A small network was shown many inputs. Here are its activations along a few directions, one row for each input.
Each table varies a few parts of the input and shows all the possible inputs, shuffled.
Descriptions start from the smaller parts, as in this example, which fits no table here: one of 6 places along a line, together with either a single point or one of 11 places along a line or (one of 3 separate values, together with one of 8 places around a ring).
Shared parts are said once, and a part with two or three values counts as separate values.
In the rows, zero is written as 128.

Rows:
x1: [201 204 167 183  92  95 103 196 123  93 122 171 141]
x2: [157 167 158  57 224 127 132 136 147  95 164 120 146]
x3: [186 175 118 121  90 132 157 116  79 178 133 125 114]
x4: [147 180 107 145  83  72 225 165 128 143  96 182  74]
x5: [111 157  69 125 118  78 182 166  81 160  93  94  69]
x6: [ 55  53 117  79  97 155  84 151 185 121 121 105 145]
x7: [111  48  96 148 113 113 101  45 136 134 143  96 128]
x8: [127 193 173 131 145 104  84 187 100  74 112  61 163]
x9: [ 99 110 155 201 118 152 113  81 150 153 111 230 151]
x10: [113 197 117  70 158 151 169 114 113  79 157 117 112]
x11: [ 72 163 110  94 132  91 190 165 100 122  95  90  52]
x12: [ 73  61 130 121 125 119 120  48 167 103 158  79 133]
x13: [120  89 125 199 131 180  93  74 139 182  88 160 140]
x14: [166 181 138 166 130 102  66 193  79 108 114  72 151]
x15: [144  28  96 129  73 172 103 147 147 156  93 158 145]
x16: [ 70  96 108 185 150 153  63  83 140 176 106 125 147]
x17: [ 94  41  75 108  90 142  64 150 155 153 106 123 144]
x18: [ 88  61 110 124 157 165 169  54 178  53 180 102 149]
x19: [168 196 145 123  77 106 169 122 103 151 155 191 114]
x20: [ 94 186 144  75 127 115 136 121  85 132 156  88 109]
x21: [218 180 145 185 105 126  91 191 100 118 105 102 137]
x22: [ 71  50  96  84 133 199 138 153 190  68 145 130 163]
x23: [ 90 176  85  88 163 126 219 157 129  70  94 121  50]
x24: [163 159  81 142  94  99 215 160 103 171  76 119  76]
x25: [229 135 168 115 157 117 109 147 109 188 149 136 118]
x26: [178 138 158  97 181  92  82 150  92 179 162 105 127]
x27: [126  48 127 135  62 146 123 152 157 128 115 230 154]
x28: [139 152 191  64 194  95  98 145 117 146 163  93 136]
x29: [141  55 145 166  82 118 153  47 142 111 149 198 129]
x30: [133 176 106 105 113 107 123 123  63 168 150  97 113]
x31: [ 30 109 148 160 161 163  88  87 168 145 122 107 156]
x32: [160  37 117 164  94 146 135  41 131 138 126 129 120]
x33: [210 159 191 115 143  86 124 151 130 162 168 205 125]
x34: [147 206 141 119 176 133 118 175 131  27 109  87 173]
x35: [ 48 114 123 160 193 203 139  87 184  95 142 130 175]
What do these inputs look like to the network?
Answer: one of 5 places along a line, together with either one of 3 separate values or one of 4 places along a line
The inputs of x26 and x33 match in every part but the place on the line of 5. If x17 is changed in the same way as x26 into x33, which row does it become?
Answer: x27
List by row number the other rows that have the place on the line of 5 in common with x28.
Answer: x6, x8, x11, x12, x20, x31
Which other rows does x16 become when the choice among 3 separate values takes its other values? List them by row number.
Answer: x7, x17

Rows:
x36: [149 234 134 113 158  84 161 150  71 136 128  82  89]
x37: [162 107 146 179 102 138  89 114 129 149 124 160 155]
x38: [ 79  78 108  94 141 146 130  91 148 111 147  96 130]
x39: [139  93 121 158  97 131  99 128 126 179 109 158 131]
x40: [152  76 111 143  84 120 138 101 123 171 123 154 110]
x41: [ 98  96 143 135 163 158  83 105 160  89 144 103 172]
x42: [ 67  89 123 111 154 154  96 116 155 120 131  98 148]
x43: [206 212 176  96 154  90 141 170  97 130 157 147 120]
x44: [ 62  99 109 113 150 165 158  99 170  84 132 128 134]
x45: [126 103 113 162  84 132 166 108 143 137 112 190 114]
x46: [167 220 122 105 123  90 147 227  86 104 102  92 104]
What do these inputs look like to the network?
Answer: either one of 3 separate values or (one of 2 separate values, together with one of 4 places along a line)

Rows:
x47: [ 92  72 117 148 117 160 131  91 166 116 125 165 145]
x48: [174 152 130 136  94 103 145 166 108 155 110 165 108]
x49: [ 95  70 119 143 113 158 132  84 163 121 131 155 143]
x50: [ 97  64 116 133 121 151 131  67 155 136 143 139 136]
x51: [ 94 167 118 109 156 129 133 158 122 101 119  79 126]
x52: [166 154 121 146  97  98 136 142  91 175 110 136  99]
x53: [179 157 137 137 105  96 155 127  97 161 132 150 101]
x54: [ 83  59 102 146 113 150 111  83 147 151 121 124 131]
x55: [108 172 135  95 165 130 152 140 131  85 140  95 124]
x56: [173 162 135 150 103 106 154 151 111 142 116 174 111]
x57: [176 148 128 127 100  96 144 150  98 169 122 150 100]
x58: [105 169 130  89 176 124 149 129 124  92 144  91 118]
x59: [141  57 169 166 149 164  35  96 165 139 144 139 196]
x60: [100  57 105 147 101 155 117 101 155 115 120 133 141]
x61: [106 163 125  88 159 129 142 164 132  95 131  95 125]
x62: [113 159 117 101 151 125 136 159 123  80 127  74 128]
x63: [ 81  64 107 156 106 158 112 100 155 136 109 140 138]
x64: [ 94 161 117  98 164 121 132 141 111 113 127  65 118]
x65: [109 166 135  84 172 121 150 122 119  97 148  82 116]
x66: [140 168 188 113 190 126  40 155 127  95 161  80 186]
x67: [227 161 183 163 123 118  55 157  98 168 140 159 167]
x68: [106 156 124  76 167 121 140 146 120 107 139  81 117]
x69: [105 174 131 101 169 133 151 147 136  80 136 106 126]
x70: [ 91  59 113 134 107 157 120 106 163 129 121 155 141]
x71: [ 93  67 113 138 124 153 131  73 159 130 137 150 138]
x72: [183 151 121 147  86 101 141 159 101 142 108 144 111]
x73: [178 161 139 146  98 103 155 145 106 148 121 164 109]
x74: [175 159 133 141 109  99 154 134 102 156 127 160 103]
x75: [ 93  53 109 124 115 150 120  89 155 144 133 139 133]
x76: [165 158 122 155  91 105 136 157 101 162  98 150 107]
The inputs of x75 and x68 match in every part but one. If x63 is changed in the same way as x75 into x68, which row does it become?
Answer: x51
What do these inputs look like to the network?
Answer: one of 3 separate values, together with either a single point or one of 9 places around a ring
List by row number the other rows that have the choice among 3 separate values in common with x57.
Answer: x48, x52, x53, x56, x67, x72, x73, x74, x76

Rows:
x77: [174 171 167  86 153 107 121 157 128  81 169 104 151]
x78: [ 32  82 102 117 120 157 144  75 167 109 133 132 124]
x79: [ 61  64  84 121 127 179 148  84 178 107 113 120 123]
x80: [144 173 145 122 140 125  77 207 126  89 121 102 164]
x81: [170 183 170 120 166 107  99 118 106 112 168  76 153]
x82: [168 165 139 178 105  97 145 134  96 167 100 146  94]
x83: [105  68 165 148 138 183  68 101 162 127 148 130 188]
x84: [158  41  97 174  94 140 133  99 150 155 112 173 137]
x85: [138  40 136 145 166 175  63 102 164 111 143 126 179]
x86: [111 178 118 102 175 122 169 113 103 145 131 113  98]
x87: [150  95 137  82 126 105  56 159 113 172 139  82 136]
x88: [118  82 128 164  73 134 128  82 143 155 120 191 136]
x89: [125  60 150 138 151 187  61  96 166 115 132 136 180]
x90: [166 166 115 150  80 111 134 197 104 122  94 157 119]
x91: [199 167 140 116  92  99 173 151 103 113 140 161  99]
x92: [141 184 146 153 153 124  54 170 105 121 118  75 166]
x93: [142 173 170 148 171 110  90 141 119 134 127  93 142]
x94: [ 92 158 116  93 145 117 192 160 136  89 112 112  95]
x95: [ 94  88  87  62 111 109 141 141 107 163 121  71  85]
x96: [ 74  44  69 128 141 167 151  89 175 105 125 111 124]
x97: [165 175 167  89 170 120 116 170 130 128 156 149 145]
x98: [146 163 168 115 158 110 112 179 140 102 129 120 141]
x99: [ 30  70  93 124 132 139 144  67 166 101 142 127 121]
x100: [ 40  69  98 132 115 176 153  88 174 119 128 115 130]
x101: [171  91 104 121  57  90 122 153  89 213 112 141  88]
x102: [ 88 170  93 100 128 132 158 189 123  76 102  95 119]
x103: [123 165 116  62 143 115 199 137 119  66 151  96 103]
x104: [188 181 136 153 119 107 147 126  89 191 129 174  99]
x105: [146  62 112 167  80 152 132  91 153 157 101 181 137]
x106: [165 176 115 184  91 110 110 161  82 154  90 129 119]
x107: [169 156 138 143  93  98 168 171 118 135 103 174  95]
x108: [120 175 119  97 158 110 175  98  97  97 147  69 101]
x109: [ 87 166 118 127 161 114 168 121 114 120 105  85  92]
x110: [ 96  82 166 133 141 164  62  88 156 118 153 146 179]
x111: [115 170 116  68 158 124 192 152 123 113 136 138  99]
x112: [114  70 120 170  85 115 126  76 143 146 129 187 133]
x113: [190 172 134 118 108 106 169 163 110 159 130 200  98]
x114: [197 179 141 152 101  96 150 114  81 145 139 133  99]
x115: [127  69 124 178  69 149 137  94 149 167 116 176 144]
x116: [ 86 178  94 133 144 129 133 151 101 107  95  68 118]
x117: [161 185 168 123 183 121  94 131 110 159 155 122 148]
x118: [ 92  71 155 140 153 144  63  81 156 109 161 142 176]
What do these inputs look like to the network?
Answer: one of 3 separate values, together with either a single point or one of 5 places along a line or (one of 2 separate values, together with one of 4 places along a line)
The inputs of x103 and x77 match in every part but the choice among 3 separate values. If x116 is changed in the same way as x103 into x77, which row does it become?
Answer: x92
Which other rows does x94 become when the choice among 3 separate values takes its other values? List them by row number.
Answer: x98, x107
